Questions about the matrix below.
1) Read off the entry directly above 23.
2) Read off the 2nd entry from the end, reading row by row.
3) Read off the 1st entry on the main diagonal.
4) Read off the entry directly above the centre entry.
5) Read off the entry directly above the smallest entry.
6) Read off the bottom-left entry.
7) Read off the first entry in the row that holds the smallest entry.
8) Read off the smallest entry in the last column.
[[-39  55  -3 -65  18  19  36]
 [-43  57  -4 -64  19  19  35]
 [ -1  20   6 -28  -7  14  19]
 [-24  57  19 -81 -14  44  53]
 [  4  39  14 -67 -13  34  48]
 [-23  57  18 -81 -14  42  51]
 [ -3  35  12 -49  -9  25  32]
 [ -3  36  13 -54 -12  27  37]
 [  0  43  17 -67 -14  34  47]
 [-32  50   1 -65  13  21  39]
 [-11  50  17 -71 -14  37  49]
 [-25  48   2 -64  12  23  39]
 [  0   4   1  -8  -3   3   5]
 [-34  62  19 -87 -14  51  54]
 [ 11  35  16 -65 -12  37  52]]
1) 37
2) 37
3) -39
4) -49
5) -8
6) 11
7) -34
8) 5

A =
-259,-110,-503,-231,394,-113,-58,-821,247,-161,683,65,-465,-627,-317,-212
-67,-129,-458,-232,-1,152,13,-104,350,-255,351,-54,-251,-458,4,-189
-138,70,-474,74,394,-43,-154,-926,280,-234,700,-2,-553,-487,-421,-263
-247,-8,85,-896,-249,-55,-242,-513,-734,-336,-526,-182,-620,-196,206,-174
176,-96,-45,-984,-182,-220,1,-258,-139,-431,-102,-363,-301,110,-137,-462
-76,114,-458,74,387,131,-119,-905,278,-167,610,65,-622,-563,-421,-305
-87,114,-384,17,317,21,-245,-926,279,-197,700,22,-622,-625,-390,-330
176,0,-46,-984,-363,-220,13,-396,-231,-431,96,-368,-389,110,-330,-462
-223,-129,-503,-152,154,13,-31,-233,461,-59,440,-65,-434,-631,206,-362
-39,113,85,-760,-390,117,-243,-336,-734,-64,-544,-282,-394,-43,-34,-323
-100,-128,-497,-135,91,74,-48,-104,403,-59,314,33,-251,-631,-39,-174
-259,-80,-488,-95,103,10,-167,-121,461,-124,344,-68,-340,-603,199,-194
-24,-49,72,-881,-390,152,-245,-418,-714,-154,-544,-368,-419,-90,-125,-337
Indices start at 0.
The entry just left of -55: -249
The entry at row 1, column 0?
Answer: -67
The entry in row 0 and column 2 -> -503
The entry in row 2 and column 0: -138
The entry in the bottom-right corner?
Answer: -337
The entry in the top-left corner: -259
The entry in row 0 and column 1 -> -110
The entry just right of -152: 154
The entry in row 1 and column 1?
Answer: -129
The entry just left of -317: -627
The entry in the top-right corner?
Answer: -212
The entry just left of -135?
Answer: -497
The entry directly below -152?
Answer: -760
The bottom-left entry -> -24
The entry just left of -340?
Answer: -68
The entry just right of -8 is 85
The entry just right of 683?
Answer: 65
The entry directly above -124?
Answer: -59
The entry in row 2 and column 1?
Answer: 70

Questions about the table below. Rows and columns are numbered from 0.
1) The entry just right of the largest entry?
2) The entry directly below 66?
3) The entry directly above the largest entry?
4) The entry in row 2 and column 0?
5) The bottom-left entry?
6) The entry in row 0 and column 2?
7) The entry directly below the smallest entry?
8) The top-right entry?
[[ -7   5  23 -18 -51   0   3  24  79  19 -25 -48 -27  -3]
 [ -6   2  11 -18 -43 -16  10  20  65  16 -20 -39 -28  -9]
 [  1  -5   2  -7  -8   0   9   4  12   3  -8 -13  -7  -3]
 [ -3  20  34  22  20  77 -49 -11 -18  -7  13  30  42  31]
 [  9  -8 -19  14  44   7   2 -21 -71 -18  17  40  24   3]
 [-12  40  54  22   1  89 -76  -1  19   2  13  24  45  41]
 [ -9  15 -39  16  11 -72  -7  -3 -28  -3  28  33  -9 -15]
 [ 12 -37 -26 -31 -18 -48  66   8  16   5 -28 -48 -42 -32]
 [  2   5  38   0  -3  73 -23   0  17   1 -10  -8  23  24]
 [ 19 -29  24  -8  24  90  15 -13 -28 -12 -17  -8  27  17]
 [  5   1 -19  24  51   8 -13 -23 -78 -21  29  52  33   8]
 [-34  62   9  26 -35 -52 -76  19  57  18  29  21  -6   7]
 [ 18 -43 -45 -19  19 -53  72  -9 -44 -10 -10 -11 -26 -30]
 [  6  -6 -44  21  57 -32   6 -24 -98 -20  31  55  18  -6]
 [  5 -22 -41 -14  -3 -72  50   2 -10   0  -4 -13 -33 -33]]
1) 15
2) -23
3) 73
4) 1
5) 5
6) 23
7) -10
8) -3

Read these off the array that follows.
1) The entry in the bottom-left corner?
2) The entry just right of 13.803?
3) The entry just right of -0.840?
4) The bottom-right entry?
5) The largest entry?
19.412,-7.459,-20.111,-5.047
13.803,-0.840,10.282,-14.189
1) 13.803
2) -0.840
3) 10.282
4) -14.189
5) 19.412
